These are the activations of a small network on made-up records, seen along a few directions, one row for each record.
Records have a field called L. Each example row is followed by its value.
Other fields move the rows too, some of them a lot.
In the rows, 500 means zero.
Strong random noise was added to every row along 10 fixed directions; ignore it. To show where, here is one row again and again, with new noise each time:
[615 467 374 415 449 504 608 392 548 704 460 418 682 792 589 525 441 488
 568 646 620 507 485]
[587 667 538 646 523 260 564 504 248 341 484 524 628 433 421 547 479 631
 482 326 589 350 414]
[735 557 576 662 552 510 346 383 607 704 698 129 571 810 724 465 389 555
 592 552 316 660 489]
[480 511 486 492 580 268 616 557 448 420 548 571 602 330 287 533 512 602
 331 439 551 554 438]
[432 475 247 548 434 553 359 378 479 492 619 336 414 500 488 569 653 649
 274 372 414 513 546]
[659 465 611 541 396 475 587 378 537 617 518 421 548 548 556 600 444 512
 459 546 540 533 411]
[634 590 383 530 286 557 371 304 413 747 456 391 416 545 753 563 499 640
 327 370 558 418 420]
[560 378 614 465 455 857 326 509 748 639 613 595 277 560 627 315 507 494
 346 456 269 605 597]
[579 566 523 766 584 462 648 478 482 264 562 421 478 651 398 634 602 478
 561 385 349 442 409]
[558 431 744 501 385 550 805 391 635 437 692 567 658 609 455 614 325 564
 439 778 473 364 558]
[470 274 506 304 361 854 208 402 550 724 575 519 457 495 595 415 486 585
 428 585 480 600 674]
[609 486 727 545 537 415 559 593 390 407 403 704 518 315 361 477 496 478
 506 352 574 517 394]

[433 400 478 437 413 640 593 352 481 563 571 456 613 590 490 700 470 543
 610 744 521 474 527] -> l4
[398 537 307 401 490 466 521 541 436 397 459 586 627 597 494 383 519 529
 517 522 647 326 672] -> l3
[576 456 527 460 442 600 582 395 562 627 446 393 547 710 609 631 452 404
 668 702 552 507 481] -> l9
[491 537 396 441 506 574 450 403 447 782 399 393 472 599 661 684 460 521
 571 616 535 566 370] -> l1
[485 341 628 484 476 572 493 475 675 421 654 371 517 502 455 476 499 439
 469 651 417 604 625] -> l6
[565 495 515 521 559 533 452 464 589 653 525 352 501 639 604 502 501 465
 583 520 426 656 445] -> l7
[414 442 529 296 370 666 219 526 425 688 527 674 463 189 558 356 453 704
 267 454 503 542 596] -> l8
[483 493 399 609 492 336 534 400 509 370 539 271 567 544 430 596 552 492
 495 529 530 470 524] -> l2
[715 525 765 715 428 585 594 490 693 232 718 454 578 781 557 255 446 453
 489 430 328 349 682] -> l2
[419 686 491 641 531 606 593 432 545 409 733 483 443 661 579 597 462 657
 428 550 234 328 520] -> l4
[552 449 487 575 446 441 424 413 425 406 536 298 538 520 481 530 540 442
 577 448 528 511 526] -> l5
[539 445 697 490 566 680 366 460 492 721 473 464 424 478 596 655 450 474
 722 626 406 699 392] -> l3
[461 500 326 335 546 457 536 470 558 664 575 419 682 669 521 506 413 537
 537 697 537 593 519] -> l5
[305 566 400 363 477 517 626 481 476 481 653 563 697 585 477 528 345 713
 416 781 503 261 660] -> l1
[535 537 589 659 532 467 520 515 500 322 558 455 510 508 473 500 521 484
 521 468 416 457 505] -> l8
[429 386 620 560 538 529 339 499 433 434 553 425 391 261 384 627 596 521
 509 453 440 617 470] -> l7
[480 493 500 411 529 456 541 563 611 574 592 491 581 556 457 399 400 548
 449 612 477 582 569] -> l9
[656 530 720 379 551 655 303 590 533 782 510 650 494 499 716 264 291 552
 578 496 453 628 467] -> l6

Which value of L does each new row have?
[459 594 320 402 395 415 443 374 374 659 493 396 541 450 598 623 460 656
 378 552 630 435 491] -> l9
[424 489 435 458 606 484 633 555 554 418 484 600 581 592 393 467 483 453
 547 576 504 461 572] -> l2
[477 685 159 527 794 380 497 649 472 561 379 515 491 748 486 396 609 426
 641 377 452 557 394] -> l4
[454 624 632 531 685 236 419 685 348 408 506 603 509 215 381 404 421 597
 410 380 521 514 449] -> l1
[562 565 489 561 454 429 435 425 446 565 515 334 503 572 617 552 453 513
 545 570 519 427 484] -> l5
[354 539 452 367 485 647 425 401 363 654 542 532 588 571 609 651 371 691
 616 742 511 378 564] -> l7
[522 557 426 616 359 568 767 401 525 396 360 613 350 615 530 659 620 381
 472 449 527 246 382] -> l4
[528 416 692 458 530 510 666 481 750 607 630 489 490 481 485 581 400 457
 448 731 412 655 463] -> l3
[456 494 636 456 359 777 506 388 444 555 555 628 496 586 625 599 394 576
 591 687 483 269 568] -> l4
